These are the activations of a small neural network, seen along a few directions. Each row is one input.
In each table, some parts of the input vary, and every possible input appears once, in random order.
A made-up example of a description, with smaller parts first: one of 4 places along a line, together with either a single point or one of 9 places along a line or (one of 2 separate values, together with one of 8 places around a ring).
Shared parts are said once, and a part with two or three values counts as separate values.

Other details of the inputs shift rows strongly along three fixed directions, in all tables alike. That doesn't count.
These rows show it; all are for the same input, with only those details redrawn:
[-74  73  22   8 -13  20   6 -52 -19 -81  65]
[ 37 -59  20 -45 -50  40 -19  43   5  30  48]
[ 11  10  37  17  19 -15 -18 -33  64   3 -23]
[ 24   7  41  29  16 -22 -25 -27 103  40 -60]
[-32  54  10  15  51 -33  -6 -15 -13 -42  16]
[ -4 -18  50 -18 -64  41 -15 -31  56  -2  29]
[ 48 -58  16 -33 -19  19 -21  55  16  46  25]
[-50  45  -7 -18   8  17   2  20 -66 -71  84]

Table:
x1: [-57  36 -30   6  39 -43  48  -2  -9 -37 -18]
x2: [ 53  44 -12  40  70 -45   2  41 -14  14 -69]
x3: [ 48 -36 -45 -23  51   1 -40  71 -62  33 -24]
x4: [ 56  -9   1  35  11 -47  35 -22  57  68 -85]
x5: [ 19  -1  -7  40  -9  -9  18 -10 -12  -9  -4]
x6: [-10 -29 -32 -36 -49  41  10 -29 -26  17  19]
x7: [ -18    9  -39   13   85  -50   13    9    0   34 -101]
x8: [-17   7   5   4  32  23 -30  -6 -34  10  -5]
x9: [-13   1 -59 -34  29 -30  37  34 -74 -28  52]
x10: [ 42 -42 -65  -2  30 -40  -7  91 -28  31  13]
x11: [-16 -33 -12  17 -80  54 -23 -52  28  24   3]
x12: [-23  -5  56  -5 -67  42 -16 -63  63 -25  26]
x13: [ 14 -64  36 -16 -82  14  39 -27  32  28 -53]
x14: [ 23 -16  11 -34 -37  48  14  72 -96   6  70]
x15: [-58  85   4  39  31 -26  -1 -66  29 -91  -9]
What do these inputs look like to the network?
> one of 3 separate values, together with one of 5 places along a line
The inputs of x8 and x3 match in every part but the place on the line of 5. If x12 is changed in the same way as x8 into x3, which row does it become?
> x15
A walk changes only the place on the line of 5. It starts at x13 and steps to x4. List the rest of the walk in order.
> x5, x2, x14

Table:
x16: [ 62 -20 -11 -16  52 -21 -20  66  19  50 -43]
x17: [-49  77 -41   5  49 -74  94  34 -81 -78  15]
x18: [ -45   12   67    5 -103   70   -1  -85   21  -34   31]
x19: [-25 -51 -14 -35 -65  51  -1  12 -52 -26  54]
x20: [ 34 -53  -2 -40   0  16  -4  54   8  56  13]
x21: [ 66 -18  11  10  36 -29 -18  63  11  46  -2]
x22: [ -5  24  24  52  24 -45 -20 -40  90  -9 -40]
x23: [ 36 -64 -17 -35   4   1  -4  36 -15  59  -7]
x24: [-66  53 -30   8  54 -14   9  28 -74 -74  45]
x25: [ -67   47  -62   14   32  -10   21    6 -104  -78   52]
x26: [-31  20  41  -9 -69  49 -10 -76  49 -27  -9]
x27: [ 16 -13   0 -45 -47  32 -13  28 -18 -25  72]
x28: [-19  25  31  30  26 -30  -4 -63  73  26 -66]
x29: [ 47 -52 -11 -10 -44  33  -1  32 -37  40  22]
x30: [-10  20  35  18  -3 -18  -7 -60  85   3  -2]
x31: [ -6  25  -1  25  35 -10   5  -7 -40 -10 -13]
x32: [ 38 -44  20 -25 -31  41  -9  54 -18  32  31]
x33: [ 47 -62 -33 -23 -10   1   2  32  -6  69  -4]
x34: [-61   0  37   2 -85  49  -7 -67  38 -36  13]
x35: [ 14  49 -46  33  83 -52   1  -5 -14  -6 -56]
x36: [  22   25    1   35   61  -39  -13  -43   65   22 -105]
What do these inputs look like to the network?
> either a single point or (one of 4 separate values, together with one of 5 places along a line)
Change only the place on the line of 5 in x20. List by row number the other rows that result.
> x23, x28, x30, x33

Table:
x37: [ -8 -13  11 -20   4  -4  15  39 -36   1  22]
x38: [-12  -4 -16  21  42 -53   8 -19  29  31 -61]
x39: [-57  66  -2  10  -4   8   2 -36   5 -79  39]
x40: [-50  65  10  16  15  21  -9 -44  -8 -60  35]
x41: [  4 -44 -16 -11 -39  10   7  13  17  22 -19]
x42: [ 22  -2 -19   9  35 -12  -5  56 -74  16  32]
x43: [ 12   1 -18  34  46 -30 -12 -29  16  21 -65]
x44: [ -7 -44  -9 -11 -36  33  -3  -4   7  32  -5]
x45: [ 19  21  14  52  48 -30 -12  -5  23  26 -42]
x46: [ -1 -45  -4   1 -52  43   2 -18  18  22  -1]
x47: [-28 -25 -24 -22 -18   4  27  15 -27   7  20]
x48: [  6 -15 -13  -9 -24  30   2 -22 -33  -1   6]
x49: [  9  20  24  19  57 -42   1   3  36  14 -44]
x50: [ 13 -16 -17 -14 -37  17  14 -10 -25 -15   1]
x51: [ 12 -22  16 -10 -33   6 -11 -13  56  20  22]
x52: [-58  88  13  12 -32   4  19 -43 -31 -61  10]
x53: [ 19 -24  35  -3 -50  15   2 -25  31  15  24]
x54: [-62  78  22   1 -31   2  30 -47 -28 -43  23]
x55: [  7  -5 -27  35  28 -42   2  -8  28  11 -65]
x56: [-33  37 -12  23  18 -15  46 -35   3 -25 -15]
x57: [ 21 -35  31   2 -48  11  10  -3  28  24  17]
x58: [ 16 -29  21 -29 -13   8 -10  17  32  21  12]
x59: [ -1 -23 -40  -4 -17   3  20  35 -31  -8   8]
x60: [ 11  -1 -15 -12  39 -20  24  73 -58   5  31]
x61: [ 24  17 -10  31  49 -17  12 -25  17  22 -69]
x62: [ 19  30  18  34  59 -20 -17  -2  32  17 -48]
x63: [  1 -30  21 -25 -28  37 -38  -5  37  23   7]
x64: [ 18 -22 -53 -13  18 -20   6  48 -66  -7   2]
x65: [  0 -21  34 -20 -32  43 -35 -19  32  11   5]
x66: [ -2  -6  -3 -19  27 -14  17  63 -55   1  31]
x67: [ 31   0 -23  -6  28 -19  -4  72 -59  -8  26]
x68: [ 10   1  -6 -16  47   2 -17  66 -62   4  18]
x69: [  3  -4  -7 -13  42  -3  -9  66 -69   9  12]
x70: [ 12 -21  40 -14 -45  25   6 -12  40   8  15]
x71: [ 15 -20  36  10 -33  34  -8 -10  31  24  -4]
x72: [ 20 -16  13  -1 -30  30 -30 -17  14  15  30]
x73: [-56  29  -8   8 -18  -1  27 -67 -26 -56  19]
x74: [  0 -19  23 -12 -21  32 -36 -11  50  21   3]
x75: [ -3  -9 -14 -34   3   3 -20  45 -17 -13  26]
x76: [ -7 -50  -4  -9 -42  29 -16 -22  15  32 -13]
x77: [ -6  -1   0 -14 -11  32 -22   6   6  -3  36]
x78: [ 27  20  10  36  23 -34  -9  -8  25   1 -29]
x79: [ 22 -29  10 -13 -42  20  32 -31  28  19 -18]
x80: [  7  -2 -32 -29  38 -16 -16  78 -39  -9  27]
x81: [-17  47 -18  22  15 -10  35 -35 -18 -48 -23]
x82: [  7  -9   5 -26   0   5  -9  46 -36 -16  14]
x83: [ 17  25  -6  39  58 -35 -33 -15  40  28 -28]
x84: [ 18 -26  19 -19  -9  30 -34  13  22  23   5]
x85: [ 11  -2  14 -11 -25  21   0  18  -5 -22  21]
x86: [ -1 -43   6 -19 -42   6   6 -36  26  25 -18]
x87: [  6  -8 -40  -5  20  14  19  38 -56   7  10]
x88: [ 23  27   3  38  58 -29 -31  -9  37  20 -35]
x89: [  1 -12 -21  -6 -36  24  31   6 -11 -14   5]
x90: [ 19 -40   7 -23 -59  26  19 -33  13  16  -1]
x91: [-40  24 -20  38  22 -10   0 -48  -6 -21 -24]
x92: [ 20  14  10  41  16 -32   1   2  24   2 -30]
x93: [ 29  14   6  48  30 -46   0   1  23  15 -39]
x94: [-10 -25 -48 -18   5 -15   4  43 -55  -2   3]
x95: [-19 -29 -18  -9 -31   3  18 -10 -13  -1  14]
x96: [  2 -32  22 -32 -32  16 -12   3  51  20  19]
x97: [  4  19  13   6  60 -44 -11  -1  42  16 -41]
x98: [ -3 -11 -39 -25  28 -13  37  52 -53  15  10]
x99: [  2   2 -14  25  48 -32 -17 -31  17  28 -69]
x100: [  2  15 -12  28  51 -20   8 -15  27  32 -67]
x101: [  5  21  24  38  56 -25 -13   1  25  23 -54]
x102: [ 13 -12 -37 -22  29   0  -3  30 -72  16   0]
x103: [ 19   0 -25 -18  39 -25  -1  60 -45   3  45]
x104: [  5 -26  45 -20 -34  15  -3 -11  37  15  -5]
x105: [-58  60  20  24 -25  18  24 -44 -18 -84  37]
x106: [-50  67   5  11  -4  11   4 -39  -4 -84  37]
x107: [  6 -28  -1  -8 -46  22  18 -14  38  16 -29]
x108: [  4  22   1 -18 -15  15  -4  33 -55  24   8]
x109: [  2 -19 -21 -33  -6  -2  20   7 -45   8   9]
x110: [ 14 -35   3 -32 -38  20  29 -11   5  25  -7]
x111: [ 27 -31  30  10 -38   1   9 -13  34  34   7]
x112: [-26  51  18  28  23 -24  14 -35   3 -37  12]
x113: [-68  59  34  11  -1  28  -8 -56 -25 -70  27]
x114: [-66  62  28  11 -18  20   7 -48 -18 -94  35]
x115: [ -1  -4 -13 -28  11  -2   2  39  -8  -1  45]
x116: [ 17 -26  16 -25 -33  23 -21  17  29   0  10]
x117: [ 14  26  -5  36  58 -31 -32  -7  44  23 -30]
x118: [ 19 -27   7  -9 -60  23 -21 -11  40   5  31]
x119: [ 13 -13 -39 -28   8  -8  10  35 -65  -4   0]
x120: [  6  19   9   6  35 -26 -22   2  37  -7 -40]
x121: [ 27 -17  15   1 -42  14 -21  -8  47   1   7]
x122: [ 13 -26   6 -18 -55  30  18 -29  22   6 -23]
x123: [ -5 -25  25 -29 -29  12 -14 -10  54  18   8]
x124: [  5 -13 -21 -23   0  25  12  10 -49  10   4]
x125: [ -3 -11  18  -7 -27  15   4  21 -11 -17  15]
x126: [ 16  25   6  16  58 -41  -2   3  49  14 -30]
x127: [  1 -46  -9 -10 -44  14  25   0  16  23   3]
x128: [ -6 -12  20 -12 -28  14   1  18 -14 -17   9]
x129: [-44  64   1  22  -9   0  -2 -53 -15 -79  47]
x130: [ 12  -1 -34 -18  38 -30  -3  54 -43  10  53]
x131: [ 27  26  14  47  53 -32 -23 -16  24  25 -41]
x132: [  6 -40  -1 -11 -49  11  -6 -29  26  11 -30]
x133: [ 21   0 -27 -16  38 -28   0  54 -51   7  50]
x134: [ 21  21 -12  28  41 -42 -21   7  49   6 -28]
x135: [-47  64  20  31   5  15  -6 -53 -24 -61  35]
The inputs of x117 and x51 match in every part but one. If x46 is changed in the same way as x117 into x51, which row does it become?
> x127
The inputs of x55 and x95 match in every part but one. If x39 is changed in the same way as x55 into x95, which row does it become?
> x115
The inputs of x89 and x87 match in every part but one. If x122 is changed in the same way as x89 into x87, which row does it become?
> x124
What do these inputs look like to the network?
> one of 3 separate values, together with either a single point or (one of 2 separate values, together with one of 6 places around a ring) or (one of 4 places along a line, together with one of 5 places along a line)
Change only the choice among 3 separate values in x78. List by row number the other rows that result.
> x53, x131
A walk changes only the place on the line of 4. It starts at x96 and steps to x58. List the rest of the walk in order.
> x49, x66
